Each row below holds a small network's activations on one record, seen along a few directions.
Each row is followed by the record's values for the fields Tubus, Nid, Vesi, Dala.
A field that a record lacks is written none.
Other fields move the rows too, some of them a lot.
In the rows, 500 means zero.
Strong random noise was added to every row along 3 fixed directions; ignore it. To show where, here is one row again and again, with new noise each time:
[480 599 330 596 885 510 498 705 639 428 450 479 518 423 422 178 525 574
 456]
[457 593 495 542 573 526 437 627 571 412 463 549 508 445 456 473 505 543
 534]
[498 624 463 523 541 534 416 618 554 419 471 535 497 462 486 503 520 528
 549]
[ 79 357 917 508 293 629 510 542 660 301 395 791 555 302 315 738 379 676
 557]
[282 446 795 645 532 401 484 633 545 396 461 637 562 419 327 517 410 537
 514]

[521 512 502 353 253 611 379 420 464 515 450 424 506 580 546 901 392 446
 628] | (Tubus y2; Nid e2; Vesi z4; Dala w3)
[355 294 442 464 406 684 414 534 613 399 507 534 528 422 432 591 703 599
 436] | (Tubus y2; Nid e2; Vesi z1; Dala w2)
[409 434 473 579 562 567 636 480 583 396 474 574 552 410 493 395 539 555
 494] | (Tubus y2; Nid none; Vesi none; Dala w2)
[358 294 774 547 359 544 575 413 543 529 440 640 501 560 382 675 471 584
 537] | (Tubus y2; Nid none; Vesi none; Dala w3)
[517 258 451 355 691 380 276 523 538 577 517 431 529 688 293 459 422 402
 544] | (Tubus y2; Nid e2; Vesi z4; Dala w1)
[649 519 487 552 644 310 384 573 530 551 605 422 480 496 387 374 498 415
 496] | (Tubus none; Nid none; Vesi none; Dala w1)
[550 698 650 745 577 193 549 539 323 545 526 535 451 609 519 411 414 387
 533] | (Tubus y2; Nid none; Vesi none; Dala w2)
[572 497 752 624 334 308 510 392 372 536 478 509 491 598 552 685 395 417
 632] | (Tubus y2; Nid none; Vesi none; Dala w3)
[412 310 432 303 171 794 537 198 490 342 578 588 603 474 564 759 751 523
 484] | (Tubus y2; Nid e2; Vesi z1; Dala w2)
[693 725 124 331 550 498 626 188 459 558 370 561 572 538 912 459 404 517
 602] | (Tubus y2; Nid none; Vesi z3; Dala w1)
[474 467 798 526 106 446 497 511 348 387 539 528 457 440 510 798 492 495
 534] | (Tubus none; Nid none; Vesi z1; Dala w3)
[646 581 536 585 496 454 478 518 379 544 572 461 569 502 610 565 434 439
 491] | (Tubus y2; Nid e1; Vesi z2; Dala w1)
[719 661 568 684 341  83 351 552 133 522 676 288 534 732 566 629 602 229
 466] | (Tubus y1; Nid none; Vesi z1; Dala w1)
[476 476 368 498 653 620 571 583 685 412 440 484 461 362 434 302 540 615
 461] | (Tubus none; Nid none; Vesi none; Dala w3)
[604 684 508 416 303 575 448 298 376 664 372 529 444 524 632 662 440 400
 598] | (Tubus y2; Nid e1; Vesi z3; Dala w3)
[540 670 447 490 325 603 453 595 556 379 470 496 388 433 560 643 517 549
 545] | (Tubus y1; Nid none; Vesi none; Dala w3)
[806 605 258 572 708 486 422 641 486 594 522 341 425 573 515 309 599 413
 506] | (Tubus y2; Nid e1; Vesi none; Dala w3)
[345 298 682 738 793 213 675 666 462 410 627 459 541 456 361 127 498 440
 313] | (Tubus none; Nid none; Vesi z1; Dala w2)
[507 417 712 661 777 260 562 424 344 601 506 476 668 511 443 248 444 411
 463] | (Tubus y2; Nid e1; Vesi z1; Dala w2)
[563 621 552 527 256 533 481 653 471 385 550 495 430 485 576 697 567 429
 562] | (Tubus y1; Nid none; Vesi none; Dala w2)
[561 676 501 530 265 532 388 629 494 376 464 486 365 513 592 685 499 492
 501] | (Tubus y1; Nid none; Vesi none; Dala w3)
[181 355 723 322 366 729 568 655 747 318 430 662 501 257 413 569 401 781
 517] | (Tubus none; Nid none; Vesi z4; Dala w2)
[703 586 352 476 573 562 550 450 397 481 601 438 531 488 612 474 537 545
 432] | (Tubus y2; Nid e1; Vesi z1; Dala w1)
[583 498 301 264 234 859 320 562 638 378 590 522 438 487 560 776 771 540
 604] | (Tubus y2; Nid e2; Vesi none; Dala w2)
[516 476 665 442 254 481 343 280 354 544 520 454 457 561 436 862 506 425
 606] | (Tubus y2; Nid e2; Vesi z1; Dala w3)
[681 655 656 408 483 223 315 492 298 673 504 478 425 644 441 675 440 300
 626] | (Tubus y2; Nid e2; Vesi z3; Dala w2)
[256 299 433 472 735 519 543 765 649 467 437 603 540 318 318 396 503 643
 304] | (Tubus y2; Nid e2; Vesi z3; Dala w1)
[391 384 330 418 696 696 565 334 649 598 479 499 612 416 476 347 624 578
 477] | (Tubus y2; Nid e2; Vesi z1; Dala w1)
[400 362 622 661 677 437 555 626 535 423 539 503 585 494 303 372 572 501
 471] | (Tubus y2; Nid e2; Vesi none; Dala w2)
[430 445 729 741 608 192 431 744 380 468 546 460 620 587 297 417 446 392
 528] | (Tubus y2; Nid e2; Vesi z4; Dala w2)
[264 518 626 498 580 577 506 776 583 293 466 543 429 341 367 393 405 622
 456] | (Tubus y1; Nid none; Vesi z4; Dala w2)
[645 497 659 784 594 101 468 766 352 476 658 417 522 560 401 366 545 279
 470] | (Tubus none; Nid none; Vesi none; Dala w2)
[348 352 666 589 414 463 574 598 483 387 430 513 620 534 325 468 507 550
 376] | (Tubus y2; Nid e2; Vesi z2; Dala w3)
[495 705 486 545 404 522 569 592 529 376 484 488 448 471 587 541 533 529
 515] | (Tubus y1; Nid none; Vesi none; Dala w2)
[559 516 392 592 639 552 597 510 553 507 470 443 487 575 437 358 556 497
 446] | (Tubus y2; Nid e2; Vesi none; Dala w3)
[663 608 407 455 498 273 233 429 331 632 507 328 531 755 496 579 379 292
 615] | (Tubus y2; Nid e2; Vesi z4; Dala w1)
[644 703 367 613 520 477 549 611 501 472 553 430 426 547 630 434 516 431
 413] | (Tubus y1; Nid none; Vesi none; Dala w3)

Here are new rows. What are their fields?
[415 313 890 653 381 344 450 596 487 517 490 557 541 611 324 623 416 401
 462] | (Tubus y2; Nid e2; Vesi none; Dala w3)
[699 532 422 334 597 505 182 692 427 535 530 401 381 597 410 592 513 477
 737] | (Tubus y2; Nid e2; Vesi z4; Dala w2)
[397 431 427 473 725 613 510 594 554 416 506 446 524 408 266 344 496 582
 430] | (Tubus y2; Nid e2; Vesi z4; Dala w1)
[665 543 439 532 318 470 491 598 496 457 647 460 498 551 558 625 621 455
 455] | (Tubus none; Nid none; Vesi none; Dala w1)
[554 569 580 571 314 433 465 568 346 555 572 528 492 571 526 607 477 474
 581] | (Tubus y2; Nid none; Vesi z4; Dala w1)
[632 480 763 773 435  95 478 740 296 541 678 446 518 652 384 493 552 299
 466] | (Tubus none; Nid none; Vesi none; Dala w2)
[586 548 512 510 418 437 459 552 504 443 539 504 459 461 529 514 526 466
 518] | (Tubus none; Nid none; Vesi none; Dala w2)
[409 208 763 770 684 136 611 496 298 576 672 461 719 626 251 357 382 356
 433] | (Tubus y2; Nid e2; Vesi z4; Dala w1)
[580 589 746 405 461 465 362 412 331 541 508 515 458 511 563 698 346 468
 650] | (Tubus y2; Nid e1; Vesi z1; Dala w2)
[447 276 613 514 797 268 622 362 340 698 493 589 623 575 296 415 416 457
 456] | (Tubus y2; Nid e2; Vesi z3; Dala w1)
[273 456 888 614 263 479 650 563 543 406 502 645 540 473 464 710 443 529
 533] | (Tubus y1; Nid none; Vesi none; Dala w2)
[342 403 648 597 569 418 618 497 537 456 523 512 547 418 398 406 519 472
 412] | (Tubus none; Nid none; Vesi z1; Dala w2)
[608 415 334 462 915 550 343 668 554 597 427 302 433 454 367 222 555 542
 433] | (Tubus y2; Nid e1; Vesi z1; Dala w3)
[290 276 710 473 712 502 363 702 559 436 472 520 358 491 139 441 324 613
 480] | (Tubus y2; Nid e2; Vesi z4; Dala w3)
[495 497 400 356 392 769 345 649 672 360 484 481 355 426 454 652 608 568
 533] | (Tubus y2; Nid e2; Vesi none; Dala w3)
[311 216 563 479 963 347 435 754 672 553 354 474 426 456 142 266 436 521
 425] | (Tubus y2; Nid e2; Vesi z3; Dala w3)
[408 450 575 546 813 453 528 467 546 557 453 407 428 476 359 352 417 521
 510] | (Tubus y2; Nid e2; Vesi z1; Dala w3)
[444 216 491 440 562 463 255 469 523 400 507 476 607 593 411 562 690 506
 432] | (Tubus y2; Nid e2; Vesi z1; Dala w2)
